A small network was shown many inputs. Here are its activations along a few directions, one row for each input.
In each table, some parts of the input vary, and every possible input appears once, in random order.
Descriptions start from the smaller parts, as in this example, which fits no table here: line(4) and (point or ring(9) or (values(2) and ring(8))).
Shared parts are said once, and a part with two or three values counts as separate values.
In the rows, zero is written as 128.

Other details of the inputs shift rows strongly along two fixed directions, in all tables alike. That doesn't count.

Rows:
r1: [103 104 122  92 160  83  61 125 153  86 152]
r2: [150 134 132 137 110 142 134 124 120 133 111]
r3: [132 138 130 135 121 143 141 134 132 130 100]
r4: [122 122 125 108 141 131 113 127 127 105 118]
r5: [122 140 114 139 122 139 137 122 113 146 111]
r6: [114 145 155 145 110 139 172 140 115 147 148]
r7: [125 132 107 137 122 137 149 119 118 146 118]
r8: [103 149 139 158  94 126 153 154 119 156 141]
r9: [139  93 119 121 138 127 118 118 139 126 131]
r10: [ 92 163 186 172  90 102 164 170 122 172 174]
r11: [ 53 107 173 127 132  89 121 171 137 122 238]
r12: [143 146 133 124 131 132 139 135 117 139 105]
r13: [144 128 134 143 116 144 128 119 118 150 110]
r14: [114 128 116 112 140 130 112 115 111 119 129]
r15: [116 128 118 125 122 128 111 119 140 118 127]
r16: [134 136 124 126 117 136 144 144 125 121  98]
r17: [129 104  98 113 147 130 124 108 146 114 118]
r18: [148 139 135 142 126 142 140 118 109 132 115]
r19: [148 113 114 115 147 132 117  98 123 105 129]
r20: [145 102 112 115 138 134 105  99 131 123 123]
r21: [147 130 118 123 131 139 153 126 138 153 120]
r22: [151 120 116 147 132 128 159 125 128 133 125]
r23: [147 135 138 138 121 148 134 118 114 140 113]
r24: [153 119 125 138 133 135 160 125 122 129 120]
r25: [ 72 116 182 152 117  79  96 186 152 108 232]
r26: [139 129 122 133 137 117 159 121 128 148 112]
r27: [101 100 124  92 150 107  65 128 161  72 154]
r28: [131 134 124 107 141 136 101 110 133 133 133]
r29: [139 118 127 123 142 125 108 128 127 105 124]
r30: [124 118  98 105 137 122 108 131 125 104 104]
r31: [146 128 128 142 105 138 128 125 124 143 108]
r32: [152 128 128 138 113 136 133 145 130 128 101]
r33: [148 115 113 117 138 122 105 127 133  95 109]
r34: [135 143 129 137 131 118 138 132 123 145 100]
r35: [ 98 115 129 137 127 115 144 145 134 139 161]
r36: [111 105 119  82 154 103  55 131 163  91 162]
r37: [150 131 118 148 126 134 151 114 119 135 127]
r38: [116 122 119 126 132 128 111 132 142 120 119]
r39: [140 103 129 122 139 130 129 123 135 120 139]
r40: [122 136 132 121 144 114 111 109 122 131 128]
r41: [134 136 127 132 123 147 154 112 129 134 116]
r42: [127 135 113 128 125 138 155 121 108 140 119]
r43: [145 141 121 123 126 144 144 116 130 155 123]
r44: [112 122 111 125 133 122 111 136 129 124 121]
r45: [143 144 125 127 124 139 132 138 134 150 108]
r46: [136 125 123 132 129 143 163 122 137 132 113]
r47: [121 130 127 119 124 133 116 116 137 110 126]
r48: [125 128 125 119 145 111 123 106 128 131 136]
r49: [149 129 134 139 121 142 133 137 123 134 104]
r50: [148 132 126 120 139 131 160 124 122 141 117]
r51: [150 138 129 140 116 136 139 123 115 125 113]
r52: [149 134 122 151 125 130 138 136 123 130 110]
r53: [123 116  92 113 134 120 103 131 137 109 102]
r54: [103 143 194 188  79 123 163 194 125 181 168]
r55: [148 121 126 143 108 132 127 146 134 138  98]
r56: [145 122 110 125 147 129 104 100 122 108 124]
r57: [123 127 122 107 131 132 114 114 124 103 124]
r58: [101 147 176 142 109 105 140 179 130 142 171]
r59: [102 134 164 158 109 104 123 154 131 126 192]
r60: [113 117 139 120 136 127 148 134 131 120 150]
r61: [ 91  99 116  88 161 104  66 127 133  84 159]
r62: [145 144 130 121 133 136 151 114 113 143 120]
r63: [141 152 137 124 132 138 140 117 108 144 114]
r64: [130 144 133 127 126 147 145 118 110 132 110]
r65: [129 134 115 139 112 132 137 144 141 132  97]
r66: [121 129 129 116 138 139 111 106 132 112 125]
r67: [100 127 141 140 120 125 135 131 138 137 163]
r68: [141 132 108 100 135 132  98 108 139 122 120]
r69: [125 142 115 129 114 134 143 129 108 134 110]
r70: [141 112 126 118 137 136 116 107 128 117 138]
r71: [114 129 123 126 132 134 112 113 133 125 129]
r72: [143 151 131 122 122 132 140 122 114 137 112]
Each input here is: line(6) and (values(3) or line(4) or ring(5)).
Changing only the line(6) part turns r20 into r31. The same change can be made to r62. Which row results?
> r72
Changing only the line(6) part turns r67 into r38. The same change can be made to r48. Which row results?
> r34
List by row number the other rows that have the line(6) part in common with r30.
> r1, r16, r25, r27, r32, r33, r36, r53, r55, r58, r65
Change only the line(6) part in r64. List by row number the other rows that result.
> r4, r6, r16, r57, r60
Start at r56 and move only the line(4) part, one step at a time. The first step leads to r18. Which rows follow, in order?
> r23, r13
Start at r27 and move only the line(6) part, one step at a time. The first step leads to r3. Which rows follow, in order?
> r47, r66, r41, r46
Change only the values(3) part in r40. List by row number the other rows that result.
> r28, r63

Rows:
r73: [117  81  92  87 159 119  97 119 144  76 131]
r74: [ 94 135 148 161 111 104 151 156 141 167 161]
r75: [124 111 139 113 123 101  38 162 158  84 127]
r76: [181 138 115 135 129 149 149  95 107 116  82]
r77: [ 99 123 154 176 102 127 147 144 136 155 173]
r78: [126 162 125 138 103 164 180 134 106 157  77]
r79: [159 158 129 135 104 167 177 132 126 169  90]
r80: [178 124 110 127 127 156 180 132 123 137  70]
r81: [110 124 172 147 127  92 147 175 128 148 189]
r82: [ 90 125 152 152 101 128 158 161 151 154 161]
r83: [137  74 122  98 167 110  73 102 136  75 167]
r84: [ 98 140 154 163  95 133 139 142 121 157 178]
r85: [177  91  56 112 158 147 115  78 114  91  65]
r86: [148 165 142 132 112 167 178 131 109 160  80]
r87: [108 124 163 115 139 123  91 111 117 111 173]
r88: [102 128 146 158 116  99 162 172 120 152 163]
r89: [149 148 101 133 115 154 176 126 117 123  67]
r90: [156 138  76 110 120 167 147 101 126 138  58]
r91: [171 121 100 117 136 159 149 106 148 138  69]
r92: [122 111 115  76 168 101  57 100 147 105 164]
r93: [ 85 157 154 141 117 112 141 150 109 156 151]
r94: [107 136 140 157  90 113  90 189 141 120 113]
r95: [122 104 103 108 155 119  82  92 125  68 140]
r96: [167 168 131 150 120 131 184 135 106 155  84]
r97: [144 165 115 156 110 128 186 138 103 153  82]
r98: [164 127  49  87 155 137  99  73 124 121  58]
r99: [102 131 175 151 122  98 137 160 149 164 188]
r100: [108 119 181 164 110 119 134 146 143 152 197]
r101: [121 123 154 127 123 127 102 117 131 131 182]
r102: [107 110 110  98 154 129  69  84 117  87 138]
r103: [111 118 128  72 176 101  58  99 130  95 152]
r104: [112 116 146  97 150 115 103 132 146  81 166]
Describe the family of inputs behind these rows.
> values(2) and (point or (values(3) and ring(5)))
Change only the ring(5) part in r99. List by row number the other rows that result.
> r81, r92, r96, r103
Change only the values(3) part in r95. List by row number the other rows that result.
> r89, r97

Rows:
r105: [ 95 104 159 137 126 110 124 155 157 119 185]
r106: [148 138 139 127 130 130 137 123 124 150 132]
r107: [140 118 116 111 145 129 136 105 130 139 130]
r108: [ 91 156 170 150  93 130 152 147 113 151 166]
r109: [136  99 112 126 127 127 124 123 144 109 130]
r110: [146  98  90  97 154 125  45  97 136  67 103]
r111: [105 133 139 134 126 134 153 135 119 152 154]
r112: [135 142 140 146  99 133 127 150 129 129 119]
r113: [112 111 168 143 119 110 114 169 144 130 177]
r114: [172 173 121 138 111 157 167 120 102 173  64]
r115: [ 96 113 151 145 123  95 131 160 152 139 179]
r116: [105 102  94  67 177 112  72  90 141  93 157]
r117: [143 137 154 140 125 141 146 121 127 142 139]
r118: [126 107 132 137 135 129 128 107 123 124 159]
r119: [ 86 124 130 134 128 100 123 156 147 133 165]
r120: [ 76 150 168 125 117 110 123 152 122 148 181]
r121: [162 162 116 132 125 140 141 108 112 155  78]
r122: [124 125 163 138 119 124 125 128 129 129 180]
r123: [ 92 132 151 158 103 124 162 179 132 156 159]
r124: [156 124 128 145 110 136 136 137 134 126 113]
r125: [ 87 115 133 132 119 115 119 152 144 113 175]
r126: [ 98 111 162 134 124 115 131 129 136 127 205]
r127: [ 94 131 176 165  97 107 167 189 142 168 185]
r128: [167 153  87 132 127 175 188  92 110 154  52]
r129: [110  99 145 135 126 114 127 155 146 129 166]
r130: [104 116 123 110 131 119  93 140 135 109 126]
r131: [125 123 150 138 134 112 177 151 117 124 151]
r132: [140 151 114 140 106 152 156 134 124 140  63]
r133: [146  79  88  73 181 128  80  70 138  89 126]
r134: [130 139 148 125 128 133 116 128 118 137 137]
r135: [ 97 151 191 171  98 122 132 158 111 150 192]
r136: [141  93 118  80 182 100  83 109 132  60 146]
r137: [171 136 124 149 113 150 158 133 133 141  79]
r138: [101 127 135 124 130 126  99 112 114 113 150]
r139: [134 162 161 147 110 146 152 133 117 152 126]
r140: [147 107 124 140 128 127 103 127 133 107 125]
r141: [154 136  88 137 129 160 158  91 103 139  81]
r142: [147 110  97  75 162 131  55  71 131  73 119]
r143: [109 121 144 133 136 107 136 123 137 145 174]
r144: [149 148  92 120 117 142 140 129 120 142  50]
r145: [135 137 109 148 106 143 134 131 113 130  79]
r146: [149 154 107 119 126 161 149  96 110 138  65]
r147: [115 133 164 139 130 105 123 135 135 146 181]
r148: [109  85  86 100 158 116  67 107 143  73 140]
r149: [117 150 137 154  87 137 154 156 121 144 110]
r150: [111 129 123 124 127 135 139 114 124 127 152]
r151: [112 166 141 146 108 128 159 134 111 168 119]
r152: [104 136 178 167 103  98 139 181 145 156 181]
r153: [103  91  94  84 166 117  71 109 159  72 143]
r154: [145  90 110  97 168 123  60  76 131  78 146]
r155: [127 136 127 126 128 110  99 141 140 124 119]
r156: [154 119 116 118 134 124 114 133 140 126 106]
r157: [125 100  70  77 165 119  80 106 149  91 107]
r158: [158 155 103 122 130 142 178 123  93 124  51]
r159: [165 140 113 134 116 148 132 137 121 138  65]
r160: [114 120 116 106 156 112 141 132 120  95 141]
r161: [143 152 118 131 116 156 158 116 102 157  78]
r162: [152 132 146 139 125 141 147 126 118 152 129]
r163: [126 130 138 123 127 127  98 139 143 109 124]
r164: [130  93 115 135 133 123 112 124 138 107 137]
r165: [108 128 109 111 149 117 121 107 132 130 145]
r166: [141 146 142 125 135 120 144 144 108 112 116]
r167: [161 135 120 140 126 158 180 103 121 153  95]
r168: [156 152  84 132 117 140 148 121 120 147  35]
r169: [164 154 111 132 113 142 138 139 123 147  62]
Describe the family of inputs behind these rows.
> ring(5) and (point or (values(2) and line(6)))
Changing only the ring(5) part turns r133 into r134. The same change can be made to r118. Which row results?
> r135
Changing only the ring(5) part turns r114 into r120. The same change can be made to r121. Which row results?
> r151
Change only the values(2) part in r108. List by row number the other rows that result.
> r149
Change only the values(2) part in r133. List by row number the other rows that result.
> r129
Change only the ring(5) part in r159. List by row number the other rows that result.
> r113, r123, r129, r130
Change only the line(6) part in r159. List by row number the other rows that result.
> r110, r112, r155, r163, r169
